W =
[[3672 5504 7093 5453 5689 7142 7504 5502 5547 5555 5183]
 [6204 5446 6720 5410 5600 6662 6674 5443 5475 5483 6375]
 [7895 5350 6927 5329 5507 6807 6647 5344 5364 5373 7232]
 [4580 5364 7889 5333 5590 7914 8274 5357 5393 5402 5733]
 [2679 5661 6238 5584 5799 6315 6692 5661 5718 5721 4578]
 [3462 5568 6697 5506 5730 6748 7090 5566 5615 5620 5023]
 [8536 5550 5202 5503 5608 5029 4573 5549 5574 5579 7311]
 [3560 5444 7614 5399 5657 7677 8128 5439 5483 5490 5195]]
Rows and columns are counted from 1.
(1, 1) -> 3672
(3, 3) -> 6927
(8, 6) -> 7677
(4, 5) -> 5590
(7, 2) -> 5550
(3, 2) -> 5350
(5, 11) -> 4578
(1, 3) -> 7093
(5, 5) -> 5799
(2, 8) -> 5443
(5, 9) -> 5718
(7, 5) -> 5608
(1, 6) -> 7142
(2, 6) -> 6662
(3, 8) -> 5344
(8, 3) -> 7614
(2, 11) -> 6375
(2, 7) -> 6674
(6, 5) -> 5730
(3, 11) -> 7232
(2, 3) -> 6720
(1, 8) -> 5502
(7, 4) -> 5503
(6, 8) -> 5566
(7, 11) -> 7311
(6, 9) -> 5615
(5, 8) -> 5661
(1, 9) -> 5547
(4, 9) -> 5393
(7, 9) -> 5574
(3, 10) -> 5373
(2, 10) -> 5483

data =
[[4 5 6 8 7 4 6 4 5 4 2 8 8 5]
 [4 5 5 3 4 5 7 4 3 3 5 4 4 6]
 [7 5 6 2 4 8 6 5 3 2 3 7 8 4]
 [5 4 5 3 4 5 6 4 5 6 3 5 4 5]
 [4 4 5 4 5 5 5 4 6 6 3 5 3 5]
 [4 4 6 4 4 6 5 3 6 5 2 4 7 5]
 [5 4 5 4 5 4 5 4 5 6 4 5 4 4]
 [5 4 6 4 4 5 5 2 5 4 2 5 6 5]]
Rows and columns are counted from 1.
row 1 col 1	4
row 8 col 12	5
row 2 col 6	5
row 7 col 9	5
row 7 col 11	4
row 4 col 5	4
row 4 col 4	3
row 5 col 11	3
row 8 col 4	4
row 2 col 2	5
row 6 col 11	2
row 3 col 12	7
row 5 col 14	5
row 7 col 8	4
row 4 col 6	5
row 4 col 7	6
row 5 col 2	4
row 7 col 7	5
row 5 col 8	4
row 2 col 5	4
row 2 col 4	3
row 6 col 14	5
row 7 col 4	4
row 3 col 2	5
row 6 col 3	6
row 4 col 14	5
row 6 col 8	3
row 1 col 6	4
row 3 col 8	5
row 1 col 5	7
row 6 col 12	4
row 6 col 5	4
row 7 col 2	4
row 5 col 5	5

M =
array([[193, 147, 168, 116,  91, 153, 148, 114, 147, 151,  69, 148, 124],
       [139, 144, 117, 152, 199, 128, 181, 156, 184, 148, 136, 128, 163],
       [109, 160, 152, 140, 171, 102, 176, 107, 162, 208,  99, 190, 180],
       [134, 132, 137, 152, 172, 128, 171, 105, 155, 200, 129, 179, 175],
       [120, 111, 132, 180, 200, 163, 132, 172, 155, 176, 208, 159, 141],
       [102, 105, 166, 145, 158, 127, 147,  91, 170, 208, 130, 215, 142],
       [154,  96, 170, 173, 158, 198, 114, 157, 102, 160, 182, 199, 122],
       [175, 130, 184,  95, 115, 185, 179, 167,  81, 162, 124, 169, 169],
       [197, 163, 160, 115, 103, 158, 158, 144, 117, 157,  83, 160, 112],
       [194, 211, 119, 145, 150, 159, 133, 206, 170,  87, 169,  47, 173],
       [110, 146, 147, 149, 159, 129, 199, 106, 156, 186,  93, 202, 169],
       [184, 160, 144, 161, 122, 176, 123, 165, 172, 100, 188,  96, 139],
       [188, 153, 124, 168, 172, 122, 167, 147, 136, 163, 121, 159, 131]])
Rows and columns are counted from 1.
(1, 1) => 193
(13, 8) => 147
(5, 1) => 120
(9, 6) => 158
(5, 2) => 111
(3, 3) => 152
(1, 11) => 69
(3, 13) => 180
(5, 9) => 155
(13, 2) => 153
(1, 5) => 91
(8, 8) => 167
(7, 12) => 199
(12, 4) => 161
(4, 10) => 200
(3, 7) => 176
(2, 10) => 148
(12, 3) => 144
(6, 3) => 166
(10, 10) => 87
(12, 6) => 176
(4, 9) => 155
(7, 1) => 154
(8, 3) => 184
(11, 7) => 199
(5, 5) => 200
(8, 7) => 179
(1, 12) => 148
(4, 12) => 179
(5, 6) => 163
(12, 11) => 188

x =
[[ 16 -17 -28   3  -1  14  16 -20 -14   9   8 -16  17 -18  -3   1]
 [  4  51  63  16   8  -3   7 -12  24  -5   1  37  35  -2  20   5]
 [ -6   4 -83  30   5  10   8 -17 -33  -5 -14   8 -14  -8  -9  16]
 [ -2  22  51   9   0 -12   6 -22 -21   5  -5  10   4 -18  13  -4]
 [ 12  14   2  10  17  -5  25 -26  27  -9  14 -32  19   6  -1   5]
 [ -1  75 -92   3   9   3  32  12   5  10  32 -22 -10  14   0  37]]
Rows and columns are counted from 1.
(1, 1) => 16
(5, 15) => -1
(2, 16) => 5
(4, 14) => -18
(6, 4) => 3
(3, 6) => 10
(3, 2) => 4
(6, 16) => 37
(5, 7) => 25
(6, 12) => -22
(6, 11) => 32
(3, 1) => -6
(5, 3) => 2
(4, 15) => 13
(3, 15) => -9
(5, 8) => -26
(4, 1) => -2
(4, 8) => -22
(5, 11) => 14
(5, 1) => 12
(6, 1) => -1
(4, 4) => 9
(2, 5) => 8
(2, 6) => -3
(5, 14) => 6
(2, 13) => 35
(2, 4) => 16
(5, 10) => -9
(2, 3) => 63
(1, 6) => 14
(1, 16) => 1
(3, 8) => -17
(4, 7) => 6

arr =
[[-25   1   7  23  18 -37 -42 -14  23 -36 -29   7 -27  -6]
 [ 17  20  -6  10  -3 -17  -5  12   1  32 -24 -17   2  -8]
 [ 14  44  61  57  18   2  46 -88  27  49   6  -9 -36 -37]]
Indices start at 1.
(1, 1) => -25
(1, 4) => 23
(2, 11) => -24
(1, 12) => 7
(1, 10) => -36
(3, 2) => 44
(3, 14) => -37
(3, 4) => 57
(1, 11) => -29
(3, 9) => 27
(3, 5) => 18
(3, 13) => -36
(2, 13) => 2
(1, 3) => 7
(3, 7) => 46

A =
[[17, 37, 6, 15, -55, 18, 51, -79, -79, 23, 52, -55, -80, -75, 18],
 [-12, -50, -67, 76, -18, -26, -76, 64, 62, -70, -76, -16, 65, -72, 17],
 [46, -60, 27, -59, -80, 47, 30, 37, 38, 15, 27, -80, 60, 21, -15],
 [1, -79, -51, 14, 43, -12, -55, 61, 62, -24, -56, 44, 59, -31, 0],
 [-65, -36, -60, 15, 66, -71, -67, -25, -25, 35, -64, 66, -72, -69, 56],
 [37, -51, -41, 14, 57, 38, 75, -13, -14, 21, 76, 56, -67, 39, -64],
 [9, 2, 60, -81, -68, 2, -52, 16, 14, 71, -53, -69, 60, 35, 30],
 [-60, 14, 13, -13, -64, -63, -80, -12, -13, 48, -80, -65, 45, 44, 74],
 [7, -75, 11, -29, 55, 4, -45, 64, 64, -1, -43, 54, 62, -8, -5],
 [-13, 40, 2, -13, -64, -11, -22, -75, -75, 44, -25, -65, -76, -77, 40]]
Rows and columns are counted from 1.
(1, 1) -> 17
(3, 7) -> 30
(1, 7) -> 51
(8, 11) -> -80
(8, 14) -> 44
(10, 12) -> -65
(3, 12) -> -80
(4, 2) -> -79
(10, 8) -> -75
(8, 2) -> 14
(6, 1) -> 37
(7, 15) -> 30
(5, 8) -> -25
(1, 11) -> 52
(9, 2) -> -75
(8, 10) -> 48
(2, 3) -> -67
(2, 8) -> 64
(9, 8) -> 64
(2, 1) -> -12
(8, 15) -> 74
(3, 14) -> 21
(10, 7) -> -22
(5, 7) -> -67
(6, 3) -> -41
(9, 7) -> -45
(7, 9) -> 14
(4, 5) -> 43
(4, 12) -> 44
(10, 9) -> -75
(2, 6) -> -26
(6, 15) -> -64
(8, 8) -> -12
(7, 7) -> -52
(10, 10) -> 44
(9, 4) -> -29
(3, 2) -> -60

X =
[[877 966 738 477 563 501 422 692 348]
 [886 960 548 594 832 530 346 604 424]
 [872 439 446 444 804 853 487 316 413]
 [328 946 908 929 513 752 890 406 792]
 [394 705 365 848 918 839 380 388 784]
 [979 974 979 325 250 978 906 250 249]]
Indices start at 1.
(1, 1) => 877
(4, 5) => 513
(2, 9) => 424
(5, 8) => 388
(6, 9) => 249
(4, 2) => 946
(5, 3) => 365
(2, 8) => 604
(5, 9) => 784
(6, 2) => 974
(5, 5) => 918
(3, 7) => 487
(3, 1) => 872
(6, 3) => 979
(6, 1) => 979
(5, 1) => 394
(4, 9) => 792
(3, 5) => 804
